Each row below holds a small network's activations on one input, seen along a few directions.
In each table, some parts of the input vary, and every possible input appears once, in random order.
Descriptions start from the smaller parts, as in this example, which fits no table here: one of 5 places around a ring, together with either a single point or (one of 2 separate values, together with one of 4 places along a line) or one of 9 places along a line.
Shared parts are said once, and a part with two or three values counts as separate values.
(in the rows, 128 means zero)

Other details of the inputs shift rows strongly along two fixed directions, in all tables alike. That doesn't count.

Table:
r1: [122 127 136 141 103  96 159 109 133 122 117 111 127 158]
r2: [113 129 118 143 107  96 137 117 147 106 109 124 117 125]
r3: [114 136 123 149 112  96 135 115 142 104 103 124 118 124]
r4: [128 122 121 144 107  95 160 130 132 135 110 114 134 153]
r5: [129 125 131 147 109  96 153 133 121 126 101 117 137 157]
r6: [117 139 122 138 118 103 146 115 142  98  99 117 121 122]
r7: [136 119 115 117 134 150 117 128 118 150 136 135 131  97]
r8: [132 123 145 120 118 142 123 111 103 160 149 127 130 137]
r9: [136 125 151 120 141 157 124 114 115 153 161 129 137 144]
r10: [118 144 143 142 123 102 155 127 132 113 111 112 132 176]
r11: [111 138 119 151 106  91 133 126 139 107  96 123 117 133]
r12: [126 134 138 129 115 114 157 122 117 133 113 112 133 151]
r13: [137 120 143 111 139 157 135 119 120 152 161 125 136 146]
r14: [140 115 136 107 125 152 145 116 112 161 149 121 135 130]
r15: [129 130 134 151 124 113 141 138 134 138 121 128 137 162]
r16: [129 123 124 140 127 113 149 141 137 137 125 122 138 158]
r17: [121 137 147 145 123 101 155 128 131 105 108 114 134 176]
r18: [122 127 140 145 120 110 142 124 139 129 133 121 130 164]
r19: [124 128 145 151 120 111 135 134 128 126 120 125 133 169]
r20: [141 116 141 125 136 155 115 139 110 160 151 140 142 144]
r21: [141 116 140 115 127 150 135 125 101 153 141 125 138 132]
r22: [136 121 154 116 139 157 119 121 107 146 158 131 138 147]
r23: [119 133 124 133 119 106 145 130 133  98  95 120 124 125]
r24: [122 137 132 153 117  99 144 143 134 129 110 125 135 172]
r25: [135 124 146 111 123 152 124 107 100 158 154 126 132 132]
r26: [140 121 144 117 143 155 131 137 107 150 148 130 142 146]
r27: [134 119 153 123 136 154 114 124 108 151 158 135 137 147]
r28: [112 146 118 143 130  99 145 145 144  97  97 122 126 143]
r29: [111 147 123 139 131 102 146 141 145  95  96 120 125 144]
r30: [165 124 138 106 140 130  92 138 116 128 152 129 122 104]
r31: [116 142 118 146 134 102 147 141 150  97  99 123 127 136]
r32: [121 135 141 148 120 111 135 132 128 133 124 124 131 168]
r33: [131 121 133 110 130 153 109 114 113 129 142 136 125 102]
r34: [155 139 148 134 117  80 133 134 122 126 127 106 126 161]
r35: [120 126 107 146 107  97 139 133 148 117 103 128 123 125]
r36: [104 138  82 134 132 120  90 131 165  74  95 148  99  44]
r37: [129 127 114 126 147 144 116 142 134 133 132 138 133 111]
r38: [129 117  95 104 154 177  78 145 144 135 155 160 121  61]
r39: [126 117 105 103 142 173  71 128 125 124 142 156 113  49]
r40: [139 110 134 119 117 150 124 113 113 170 158 130 130 129]
r41: [130 120 112 114 128 142 132 127 129 133 133 129 126 100]
r42: [ 97 147  95 144 141 108  98 137 175  60  96 144 105  75]
r43: [134 120 122 117 147 155 107 146 120 137 140 142 136 113]
r44: [128 118 122 122 138 154 105 131 136 142 153 141 125 113]
r45: [131 128 134 138 117 114 159 122 121 137 115 114 134 147]
r46: [120 132 140 146 119  99 155 121 143 114 122 115 130 172]
r47: [139 119 147 112 125 150 133 112 102 147 144 123 135 136]
r48: [171 116 147 110 129 123 119 128 116 157 168 118 128 137]
r49: [140 117 134 112 142 159 136 132 118 160 159 129 138 140]
r50: [117 135 113 146 110  98 133 135 136 117  98 129 123 129]
r51: [143 116 133 126 122 147 126 121 109 170 144 133 136 130]
r52: [124 136 133 140 110 100 162 128 120 128 105 110 133 158]
r53: [125 134 127 119 147 148 120 124 135 118 136 132 127 115]
r54: [115 143 122 142 135 104 149 136 151  95  98 121 125 138]
r55: [137 114 148 118 121 150 118 112 101 156 151 131 132 132]
r56: [139 116 139 109 122 151 140 107 112 156 154 121 133 132]
r57: [118 135 129 126 137 138 106 130 131 123 138 137 123 121]
r58: [130 128 117 115 147 154 108 145 122 143 142 140 134 113]
r59: [139 121 148 110 145 162 129 132 107 149 149 130 141 142]
r60: [122 139 140 138 107 100 159 114 122 121 108 108 130 162]
r61: [119 138 130 120 140 141 111 126 130 117 137 134 124 121]
r62: [129 125 127 126 142 156 102 130 130 141 148 142 127 112]
r63: [133 146  88 122 146  96  77 147 172  55 103 138  95  39]
r64: [141 119 130 114 126 150 126 128 100 171 146 128 139 128]
r65: [131 123 122 105 148 160 123 133 133 135 147 134 128 111]
r66: [119 131  86  94 155 172  84 130 145  99 125 152 108  18]
r67: [106 135  77 132 130 116  88 147 161  68  85 153 105  47]
r68: [115 138 124 143 115  99 140 112 142  98 102 120 119 123]
Each input here is: one of 4 places along a line, together with either a single point or (one of 2 separate values, together with one of 8 places around a ring).
Changing only the place on the line of 4 turns r14 into r23. The same change can be made to r35. Which row results?
Answer: r67
Changing only the place on the line of 4 turns r62 into r32. The same change can be made to r7. Which row results?
Answer: r64
Which other rows does r56 become when the place on the line of 4 takes its other values? List them by row number.
Answer: r6, r47, r60
Which other rows does r16 become when the choice among 2 separate values takes its other values? List them by row number.
Answer: r4
Which other rows does r9 become when the place on the ring of 8 takes its other values? List them by row number.
Answer: r15, r31, r37, r42, r53, r54, r62
Start at r18 and move only the place on the line of 4, one step at a time. The first step leads to r42. Which rows follow, in order?
Answer: r57, r27

Table:
r69: [100 133 112 113 123 154 119 115 130 114 112 141 116  88]
r70: [144 133 107 121 134 118  97 149 132 125 122 141 123  85]
r71: [140 120 115 120 117 122 104 121 124 115 119 136 117  73]
r72: [134 135 130 123 145 125  85 129 134 102 131 140 114  96]
r73: [129 123  97 123 135 137 118 133 152 126 126 132 118  86]
r74: [111 140 126 145 132  88 117 133 153  79 108 126 110 125]
r75: [143 115 155 112 105 135 135 103  95 168 157 114 129 152]
r76: [128 150 127 180 102  31 154 154 157  70  65 113 122 181]
r77: [116 130  93 121 141 139 116 146 139 125 121 144 133  92]
r78: [151 117 140 123 127 138 150 131 118 186 159 124 146 159]
r79: [121 138 122 121 133 131  98 122 133 104 138 132 110  89]
r80: [161 121 166 125 130 134 114 133 105 159 158 126 143 167]
r81: [100 141 105 179 100  51 181 136 158  87  56 104 131 173]
r82: [117 160 140 178  94  32 154 121 150  65  69 102 115 172]
r83: [141 116 151 113 109 145 149  95 112 172 159 117 130 156]
r84: [148 116 162 124 132 139 122 135 109 160 166 123 140 170]
r85: [113 117 101 122 125 144 124 116 131 116 118 140 126  80]
r86: [155 120 159 112 104 130 126 101  91 167 150 117 131 150]
r87: [150 145 121  67 173 143 153 140 126  78 118 103 126  83]
r88: [110 134  99 123 142 148 120 150 136 127 111 147 129  92]
r89: [153 110 143 124 119 133 138 127 100 181 152 112 137 153]
r90: [131 128 102 119 135 122 106 151 137 125 129 139 121  86]
r91: [129 120 159 126 141 153 136 112 105 162 160 126 147 175]
r92: [112 133 107 126 148 156 112 153 138 112 117 150 125 105]
r93: [101 137 123 124 153 155 108 131 138 105 120 146 121 103]
r94: [131 129 105 124 147 140 109 147 156 112 136 145 119 102]
r95: [107 121 107 123 124 152 128 122 127 118 109 144 123  79]
r96: [124 144 172 180  89  54 206 104 136 126 108  86 137 243]
r97: [124 129 117 123 149 141 103 140 160 106 139 141 120 104]
r98: [111 129 113 124 150 148 101 142 146 103 130 144 131 107]
r99: [111 127  98 126 137 153 121 139 133 126 107 138 123  89]
r100: [140 117 142 127 136 155 140 136 106 169 157 131 151 176]
r101: [128 116 147 114 111 152 147  96  97 170 151 120 142 159]
r102: [123 131 163 127 127 164 145 108  95 166 151 124 142 166]
r103: [126 117 106 121 122 137 125 115 145 119 127 137 116  76]
r104: [128 115 110 119 118 126 113 122 129 116 126 133 114  74]
r105: [115 146 122 178 104  36 162 156 161  71  72 110 119 182]
r106: [129 127 156 126 127 155 141 103  99 164 161 121 145 167]
r107: [106 133 119 125 149 157 105 147 142 105 120 146 127 106]
r108: [141 120 163 124 139 146 137 111 119 164 169 123 136 171]
r109: [166 114 146 125 118 129 129 125  95 180 145 115 139 151]
What do these inputs look like to the network?
Answer: either a single point or (one of 5 places along a line, together with one of 8 places around a ring)
Which other rows does r84 become when the place on the ring of 8 takes its other values? List them by row number.
Answer: r74, r75, r79, r89, r90, r104, r105
Which other rows does r109 become when the place on the line of 5 takes its other values? List them by row number.
Answer: r73, r81, r89, r99

Table:
r110: [125 124 140 106 140 179 133 114 102 163 156 130 141 133]
r111: [107 132 106 145 122 123 134 137 143 120 106 136 127 124]
r112: [143 128 110 117 137 126 100 140 137 123 133 136 121  91]
r113: [155 126 150 130 117 102 154 131 114 142 131 109 139 168]
r114: [145 124 156 126 142 149 112 126 111 154 162 132 136 153]
r115: [118 129 110 120 124 127 137 123 133 112 106 126 120 101]
r116: [146 116 147 116 144 162  97 133 106 165 174 141 137 139]
r117: [108 138 125 145 137 123 122 135 150  99 111 136 125 130]
r118: [114 131 105 126 135 134 142 137 139 110 107 130 131 110]
r119: [132 127 111 134 114  99 129 129 138 119 111 122 120 108]
r120: [153 121 147 107 149 157 119 135 106 156 162 126 138 142]
r121: [107 144 124 132 141 125 130 137 145  96 111 130 125 127]
r122: [111 131 119 139 116 119 131 114 137 111 107 131 119 112]
r123: [122 130 123 126 116 112 124 112 138 103 120 122 113 105]
r124: [117 133 111 136 141 122 127 150 150 114 114 135 130 124]
r125: [129 137 120 148 133  90 131 150 148 106 110 123 127 144]
r126: [137 117 138 120 143 171 114 140 113 173 163 142 140 139]
r127: [141 131 117 107 139 133 104 134 132 111 130 131 117  89]
r128: [112 128 115 128 144 147  99 143 142 116 131 149 126 106]
r129: [128 126 112 139 109 104 118 129 137 120 113 128 115 105]
r130: [151 116 148 119 124 141 106 123 106 163 162 133 134 139]
r131: [131 124 147 161  91  77 195 118 117 156 103 100 145 207]
r132: [145 134 158 126 121 115 140 118 111 141 140 112 133 163]
r133: [108 139 123 136 114 106 151 115 134 104  98 119 121 127]
r134: [101 136 117 134 128 130 140 119 145 102 112 129 124 125]
r135: [110 135 126 128 142 136 124 131 147 103 126 134 124 126]
r136: [138 112 133 122 116 154 131 119 104 179 150 133 135 132]
r137: [111 132 103 139 128 120 142 138 145 118 104 130 131 123]
r138: [149 112 148 111 123 161 109 103  98 170 166 130 130 116]
r139: [114 126 115 113 129 149 119 110 133 116 131 136 116  87]
r140: [126 136 119 149 130  99 117 152 147 106 114 132 122 136]
r141: [135 132 116 135 123 107 105 140 141 115 120 134 117 110]
r142: [141 133 168 150 102  79 168 112 121 133 126  99 134 208]
r143: [145 111 134 102 130 167 139 117  98 171 153 129 139 118]
r144: [150 119 145 128 108 108 159 119 108 150 129 106 137 154]
r145: [137 136 159 133 133 117 143 128 115 135 139 114 137 178]
r146: [122 126 119 139 107 101 118 121 135 112 112 128 117 112]
r147: [118 134 122 127 143 131 134 143 141 109 114 129 129 130]
r148: [132 135 128 133 128 113 105 125 139 106 123 133 117 111]
r149: [123 137 128 128 143 123 112 133 145  97 131 131 118 121]
r150: [131 132 158 157 115  88 194 139 124 137 108 101 151 223]
r151: [116 127 104 107 145 165 119 131 131 121 125 138 126  88]
r152: [129 129 118 105 132 144 103 115 124 118 135 131 114  73]
r153: [115 119 106 117 126 151 100 121 129 128 130 148 119  78]
r154: [102 129 108 139 124 131 123 131 140 113 111 140 126 116]
r155: [101 137 121 152 120 113 145 122 144 104  98 127 128 141]
r156: [153 113 142 103 123 150 130 113  97 166 154 118 132 123]
r157: [159 118 143 102 154 165 117 141 104 161 170 131 141 131]
What do these inputs look like to the network?
Answer: one of 6 places around a ring, together with one of 8 places around a ring
Changing only the place on the ring of 6 turns r144 into r150. The same change can be made to r138. Which row results?
Answer: r117
Changing only the place on the ring of 6 turns r120 into r151. The same change can be made to r114. Which row results?
Answer: r155
Start at r127 and move only the place on the ring of 8, one step at a time. The first step leads to r113. Which rows follow, in order?
Answer: r112, r141, r130, r148, r142, r132
Which other rows does r133 become when the place on the ring of 6 takes its other values? List them by row number.
Answer: r110, r121, r132, r145, r152
